A small network was shown many inputs. Here are its activations along a few directions, one row for each input.
In each table, some parts of the input vary, and every possible input appears once, in random order.
A made-up example of a description, with smaller parts first: one of 2 separate values, together with either a single point or one of 11 places around a ring or (one of 4 places along a line, together with one of 5 places around a ring).
Shared parts are said once, and a part with two or three values counts as separate values.

Other details of the inputs vary at random and push rows far along two fixed directions, the same in every table; ignore that.

Table:
row 1: [ 15 -33  -2 -12 -10 -20  22 -57  33  11 -24]
row 2: [ 18  24 -29  35  61  46 -28  37 -53 -55   8]
row 3: [ 15 -12  -4  25  69  47  -3 -44  -9 -65   1]
row 4: [-25  40 -27 -12   9 -14 -52  96 -54   5  26]
row 5: [ -3 -20  21   3 -33   7  49 -36  38  18  -6]
row 6: [-39  22  19 -33 -53 -35   4  28   8  44   6]
row 7: [-14  41 -22 -14   5 -18 -55  91 -64   4  22]
row 8: [-20  48 -26  -3  -2 -19 -53  84 -71   0  12]
row 9: [ -6 -15  29   8 -28   2  41 -42  37  20 -18]
row 10: [-14  56 -26  -9   3 -17 -58  87 -61   4  17]
row 11: [ 30 -22  -6  33  51  60  20 -16   4 -44   7]
row 12: [-24  13  19 -25 -45 -41 -11  28   5  51  -3]
row 13: [ 17  14 -26  26  67  46 -33  43 -43 -49  12]
row 14: [-10 -14  16   4 -29   6  44 -28  39  21  -2]
row 15: [-27  52 -27  -2   4 -18 -53  88 -64   2  13]
row 16: [ 33  -7  -6  34  51  64  23 -24   2 -50   4]
row 17: [ -2 -16  22   7 -29   5  41 -40  41  22 -13]
row 18: [-19   9 -14 -42 -52 -60 -21   2   2  37 -15]
row 19: [ 38 -23  -3  36  59  64  13 -21  -4 -53  -4]
row 20: [ 23 -22  -1  21  68  44  -3 -41   0 -50  12]
row 21: [  1 -24  36  -3 -15   6  33 -36  39  15 -14]
row 22: [  0 -32  23   2 -33   0  43 -32  37  24  -5]
row 23: [-24  20  11 -22 -56 -38   2  25  -2  45   4]
row 24: [ 42 -12 -20  21  56  27   8 -43   5 -71  -6]
row 25: [-15  -5  -8 -43 -50 -67 -29  11   6  34 -13]
row 26: [-22  59 -19 -16   6 -13 -58  87 -55   1  15]
row 27: [ 26 -18  10  23  63  66  20 -22   7 -53   2]
row 28: [ -4 -13  35  -5 -19  13  47 -43  43  10  -8]
row 29: [ 25 -21   7  34  64  62  13 -21  -4 -56  -8]
row 30: [-20  38 -24 -14   5 -16 -51  94 -60   3  23]
row 31: [-28  23  17 -26 -46 -32   3  21   9  43   3]
row 32: [-27  14  19 -29 -45 -41  -4  29   7  51   3]
row 33: [  0 -17  18   6 -30   7  47 -37  40  20  -3]
row 34: [ 31  -9  -5  34  50  64  16 -22  -4 -53  -3]
row 35: [-11  -1  -3 -40 -46 -75 -22  11   8  29  -9]
row 36: [  9 -23  24  10 -28  11  44 -49  37  14 -14]
row 37: [  5 -39  -2   5 -21 -17  19 -55  37  29   4]
row 38: [ 11 -27  25   8 -24   0  33 -38  37  25 -13]
row 39: [-29   6  12 -12 -50 -48  -4  28  -2  54  -6]
row 40: [ 37 -17  -4  39  62  79  31 -35   3 -65   1]
row 41: [ -6 -26  27  -3 -24   3  41 -30  44  24  -5]
row 42: [  2 -31  25  11 -27  -6  36 -34  26  23 -18]
row 43: [  5 -28  27   1 -26   0  41 -34  34  22  -8]
row 44: [-10  32 -47 -35   9 -41 -77  70 -58  -3   3]
row 45: [ 22 -32   1  -5  -3 -18  25 -60  35   0 -21]
row 46: [ 12  24 -28  29  56  42 -29  42 -58 -54   7]
row 47: [  2 -26  17  -5 -13 -17  10 -55  44  29   1]
row 48: [-35  19  13 -33 -42 -54 -18   1   2  44  12]
row 49: [-18   6  14 -20 -54 -44  -8  26  -2  52  -3]
row 50: [ 40 -25 -28  16  57  47  -3 -44   5 -77 -12]
row 51: [  4 -21  22  12 -16  20  53 -49  46  10  -8]
row 52: [ 18 -19   6  20  54  61  20 -15   8 -47   5]
row 53: [ 11   8 -24  18  91  37 -50  17 -53 -71  14]
row 54: [ -2 -21  20   5 -35   7  48 -37  36  17  -4]
row 55: [-27  10  13 -22 -47 -42  -1  30   6  53   4]
row 56: [-25  58 -12 -22   6 -14 -57  86 -56  -1  15]
row 57: [ -2 -27  31   8 -22  -3  35 -37  36  23 -18]
row 58: [-25   8 -16 -20 -53 -57 -18   2   3  54  14]
row 59: [ 27  17 -41   4  64  -1 -48  35 -46 -64   8]
row 60: [ 11 -18   2 -11 -22 -27  27 -59  36   9 -21]
row 61: [ 36 -13 -31  16  58  38   4 -45  -3 -59 -13]
row 62: [ 18  15 -26  30  58  34 -35  46 -54 -43   8]
row 63: [-16  39 -45 -17  16 -30 -84  80 -58   8  32]
row 64: [-27  22   3 -28 -42 -54 -27   2   9  51  12]
row 65: [  2 -23   3   2 -25  -6  22 -59  46  25   1]
row 66: [-22   3  13 -12 -54 -48  -5  25  -9  51  -7]
row 67: [ -9 -14  25  -2 -29   8  47 -36  46  20  -5]
row 68: [ 22  19 -43   0  54   7 -47  27 -40 -70   6]
row 69: [ 19  -9   7  32  52  61  20 -27  -1 -54  -8]
row 70: [-19  11  13 -22 -51 -45  -3  29   2  55   4]
Description of these inputs: one of 2 separate values, together with either one of 5 places along a line or one of 6 places around a ring or (one of 4 places along a line, together with one of 6 places along a line).
Changing only the choice among 2 separate values turns row 14 into row 4. The same change can be made to row 50. Which row results?
Answer: row 25
Changing only the choice among 2 separate values turns row 55 into row 51. The same change can be made to row 12. Which row results?
Answer: row 26
Which other rows does row 41 become when the place on the line of 6 takes its other values? List them by row number.
Answer: row 4, row 11, row 22, row 30, row 52
Which other rows does row 26 become when the place on the line of 4 takes its other values? List them by row number.
Answer: row 9, row 31, row 67
Which other rows does row 40 become when the choice among 2 separate values takes its other values? List them by row number.
Answer: row 43

Table:
row 71: [-17  -3  18 -41 -61 -60  12 -40  40  42 -17]
row 72: [-15   8  13   2  -7  -3 -12  29 -13  24  13]
row 73: [-25 -18  40 -12 -65 -32  32 -13  35  71  -1]
row 74: [ 30 -10 -14  50  60  85  17  -4 -11 -48  13]
row 75: [ 22 -15  -6   1  23  13   9 -39  11 -34 -14]
row 76: [-30  35 -11 -18  14  -9 -49  57 -36   8  34]
row 77: [-17 -14   9  -3 -81 -41  37 -29  36  64   0]
row 78: [  1  26 -33 -14   6 -30 -55  78 -60 -13  -4]
row 79: [-31  15  24 -31 -32 -27   4   4  17  22   1]
row 80: [-12 -22  12 -19 -53 -53  15 -39  38  58  -7]
row 81: [ -6 -19  22 -35 -64 -58  24 -32  43  44 -23]
row 82: [-20  -5  10 -29 -56 -61   0 -38  41  57   4]
row 83: [ 42 -32  16  46  60  88  58 -55  26 -68 -14]
row 84: [-16  58 -40 -12 -13 -28 -46  87 -68  -7  13]
row 85: [ 37 -15 -20  18  63  45   2 -31  -7 -70 -11]
row 86: [-26  -5  25 -12 -70 -29  29  -3  32  70   5]
row 87: [-34  51 -15 -19  11 -21 -71  95 -62  16  35]
row 88: [-10   5 -17 -11  -6 -31 -27   1  -8  19   7]
row 89: [  0  -5  14   2  34  38  20 -36  24 -41   0]
row 90: [ 26 -11  11  31  54  63  27 -12  -3 -57  -8]
row 91: [ -6  23 -40  -1   8 -30 -65  73 -61   3  10]
row 92: [ 47 -30 -18  34  58  53  11 -32  -9 -72 -22]
row 93: [ 22 -25  31  29  36  53  43 -45  23 -38 -19]
row 94: [ -3 -26  22 -23 -50 -37  36 -71  52  29 -28]
row 95: [ 24 -29  11  38  36  63  36 -35  19 -25   7]
row 96: [ 22 -40  -4  19   0   0  13 -27  17   3 -11]
row 97: [-17  11  -1  -4  27  17 -18   5  -3  -8  26]
row 98: [ 13 -20  -5   5  19   5   6 -54  26  -9   5]
row 99: [  8  29 -17  15  40  41  -9  47 -36 -44   7]
row 100: [ -5  46 -33 -26  24 -20 -64  44 -43 -32  12]
row 101: [-15 -27  47   2 -43 -12  36 -38  42  53  -6]
row 102: [ 20  -4  12  28  50  55  15  -4  -8 -50  -7]
row 103: [-33  63 -12 -30   8 -26 -66 102 -66  -3  18]
row 104: [  0  11  -8  20   0  28   2  27 -13   8  12]
row 105: [ -6  33 -34 -21   5 -34 -57  74 -60 -11  -2]
row 106: [-12  21   7  -3 -28  -4  15  31  -6  17  -8]
row 107: [ 26 -30 -11  20  36  25  11 -53  19 -24   0]
row 108: [  8  -4 -20  -3  14 -13 -23  12  -9  -1  10]
row 109: [ 23 -30 -13  19  19  10   5 -27   7 -12  -6]
row 110: [-19   3  30 -11 -78 -25  48  -7  36  57 -21]
Describe the family of inputs behind these rows.
Answer: one of 2 separate values, together with either a single point or one of 9 places along a line or one of 10 places along a line
Changing only the choice among 2 separate values turns row 97 into row 89. The same change can be made to row 91. Which row results?
Answer: row 92
Changing only the choice among 2 separate values turns row 78 into row 96. The same change can be made to row 90. Which row results?
Answer: row 73
Which other rows does row 80 become when the choice among 2 separate values takes its other values? List them by row number.
Answer: row 85
Which other rows does row 88 become when the choice among 2 separate values takes its other values? List them by row number.
Answer: row 94

Table:
row 111: [-14  -4  27 -33 -29 -41   2 -50  38  39  16]
row 112: [ 40 -44  -1  14  31  18  25 -52  22 -40 -33]
row 113: [-10   8  24   9  30  34  17 -11  19   0  22]
row 114: [-13  26   9  -1 -18 -22 -27  77 -53  22  -9]
row 115: [ 29  12 -50   0  70  23 -39  40 -47 -74  -2]
row 116: [ 25 -39  -3   2 -19   2  57 -91  56  -8 -24]
row 117: [ -1 -23   1   8 -53 -21  16  29   1  76  17]
row 118: [-10  12 -22   0  66  18 -63  14 -38 -55  35]
row 119: [  5  23 -21 -15  55  23 -60   7 -23 -28  26]
row 120: [-61  29  13 -30 -23 -17 -26  44  -9  57  16]
row 121: [  8  24 -46  -3  16 -15 -31  20 -38 -22   0]
row 122: [-20  -5   0 -48 -77 -79  11  -6  29  54 -21]
row 123: [ -5 -15   0 -33 -61 -53  30 -42  40  37 -21]
row 124: [ 14  10 -10  40  17  42  15   5 -18 -23  -2]
row 125: [ 19  -2  -5  29  11  51  35 -10   4 -33  -2]
row 126: [-43   5  37  -9 -17 -19  24  -4  22  38  24]
row 127: [ -4 -48  27  -8  -4  18  18 -97  58   6  -2]
row 128: [ 41 -17 -33  37  52  39  11 -52  -1 -55 -13]
row 129: [-31   9  57 -24 -63 -35  38 -23  72  75   8]
row 130: [ -7 -16  43  -7 -61 -24  39   0  23  43 -25]
row 131: [-26  35   5  -8  25  26 -27  38 -10  11  24]
row 132: [-16  40  -9  12 -28 -15 -21  53 -45  26   1]
row 133: [-26  20  26 -21 -62 -51  -9  62 -26  57 -15]
row 134: [ 12  -4   6  13  -4  32  30   6   6 -21  -6]
row 135: [ 23 -31  25  20  -3  45  58 -31  33 -23 -19]
row 136: [-19  43  -3 -49 -16 -53 -56  30  -6  28  29]
row 137: [ 44 -35  -7  32  54  25   2 -38   0 -49 -32]
row 138: [ 41 -35 -52  41  48  22 -29  11 -15 -25  18]
row 139: [   7  -46   31    9   23   14   33 -100   52  -26   14]
row 140: [-64  55  -7 -24  12 -21 -64 102 -61  19  40]
row 141: [ 19  16 -44  28  38   5 -38   7 -43 -38  -5]
row 142: [-11 -28  27 -30 -77 -82  20 -30  40  67 -42]
row 143: [ 19  -7   0  36   9  52  38 -21   3 -31  -5]
row 144: [ 13   0  -1  18  -1  37  33   0   7 -25  -2]
row 145: [-11  49 -46 -39  10 -53 -85 108 -80 -11   1]
row 146: [ 35 -16   4  33  51  73  21   6 -12 -65 -11]
Describe the family of inputs behind these rows.
Answer: one of 2 separate values, together with either a single point or one of 6 places around a ring or one of 11 places along a line
Changing only the choice among 2 separate values turns row 112 into row 130. The same change can be made to row 115. Which row results?
Answer: row 135
Which other rows does row 120 become when the place on the ring of 6 takes its other values? List them by row number.
Answer: row 113, row 126, row 129, row 131, row 140

Table:
row 147: [ 23 -37  12 -19 -62 -58  26 -92  36  48 -57]
row 148: [ 50 -44 -25  17  20  -1   2 -71  12 -34 -20]
row 149: [ 40 -20  16  19  22  23  34  17  -6 -28 -25]
row 150: [ 20 -30  22  -8  46  36 -11 -39  22 -47  44]
row 151: [ 12 -28   2  33   2  50  54 -20  -4 -39 -20]
row 152: [-25  36  55 -31 -52 -26  18 -39  46  21 -38]
row 153: [ 10  -7   4  36  19  17  22  26 -38 -40 -11]
row 154: [ 32 -53 -21  21  -3  -8  29 -87  59 -17 -23]
row 155: [-30  11  -3 -28 -83 -27  12  57  -8  43 -16]
row 156: [-11  61 -20 -17  53  20 -18  25 -26 -52  21]
row 157: [-45  46   5   6 -19 -43 -42  68 -51  49  38]
row 158: [ -6 -18   5 -11  25  19  41 -67  51 -31  16]
row 159: [28  1 11 44 56 42 -5  4 -3 -9 17]
row 160: [-11  17  13  -9 -30 -10  -9  27  18  66  14]
row 161: [-14  29 -32  43  55  61 -35  33 -57 -31  40]
row 162: [ -6  26 -54 -40 -34 -82 -48  44 -22  29  10]
row 163: [  3 -19  35 -24 -82 -33  46  17  42  61 -37]
row 164: [-61   0  12 -48  27 -41 -76  46 -32  24   8]
row 165: [ -7  31 -38  18  41  61 -39  52 -40 -13  39]
Describe the family of inputs behind these rows.
Answer: either one of 4 places along a line or one of 5 places along a line or (one of 2 separate values, together with one of 5 places around a ring)
Which other rows does row 165 become when the place on the ring of 5 takes its other values? List them by row number.
Answer: row 157, row 159, row 160, row 161

Table:
row 166: [-15  30 -34 -21   9 -31 -65  49 -40   5  24]
row 167: [-24  29  -1   0  -4   0 -22  47 -22  24  22]
row 168: [  2 -37  32   3 -87 -18  83 -48  63  58 -32]
row 169: [-16  32 -21 -32  -9 -49 -51  47 -33   7   2]
row 170: [ 49 -52  -1  32  56  54  37 -87  35 -59 -22]
row 171: [ 48 -49   1  28  54  53  39 -89  36 -60 -23]
row 172: [-20  24   9 -11 -24 -15 -14  54 -23  25   5]
row 173: [ 30 -30  17  47  62  92  53 -65  30 -55   4]
row 174: [-20 -29  58 -12 -80 -21  72 -56  71  61 -22]
row 175: [-14  22 -25 -23  -9 -48 -53  52 -40  13   4]
row 176: [-27 -20  50 -10 -72 -22  56 -48  63  72  -5]
row 177: [ 40   4 -28  57 112  98 -20  40 -56 -90  18]
row 178: [ 40   3 -48  31 115  71 -42   0 -40 -98  23]
row 179: [-24  33   5 -10 -11  -7 -17  52 -26  11  11]
row 180: [-11  15 -27 -18  -6 -44 -51  48 -39  13   6]
row 181: [-13  35 -27 -28   6 -39 -56  48 -39  -4  10]
row 182: [-25  31   5  -7  -7  -2 -15  46 -22  10  14]
row 183: [-20  29   5 -11 -17 -10 -16  57 -28  15   6]
row 184: [ 65 -50 -20  49  44  56  47 -85  24 -67 -31]
row 185: [-15 -32  54  -6 -80 -28  63 -42  62  71 -19]
row 186: [-17  31 -22 -30  -3 -42 -50  38 -27   4  12]
row 187: [-12 -20  19 -29 -50 -47  22 -56  51  44  -6]
Describe the family of inputs behind these rows.
Answer: one of 2 separate values, together with either a single point or one of 10 places along a line
Changing only the choice among 2 separate values turns row 172 into row 170. The same change can be made to row 177. Which row results?
Answer: row 180
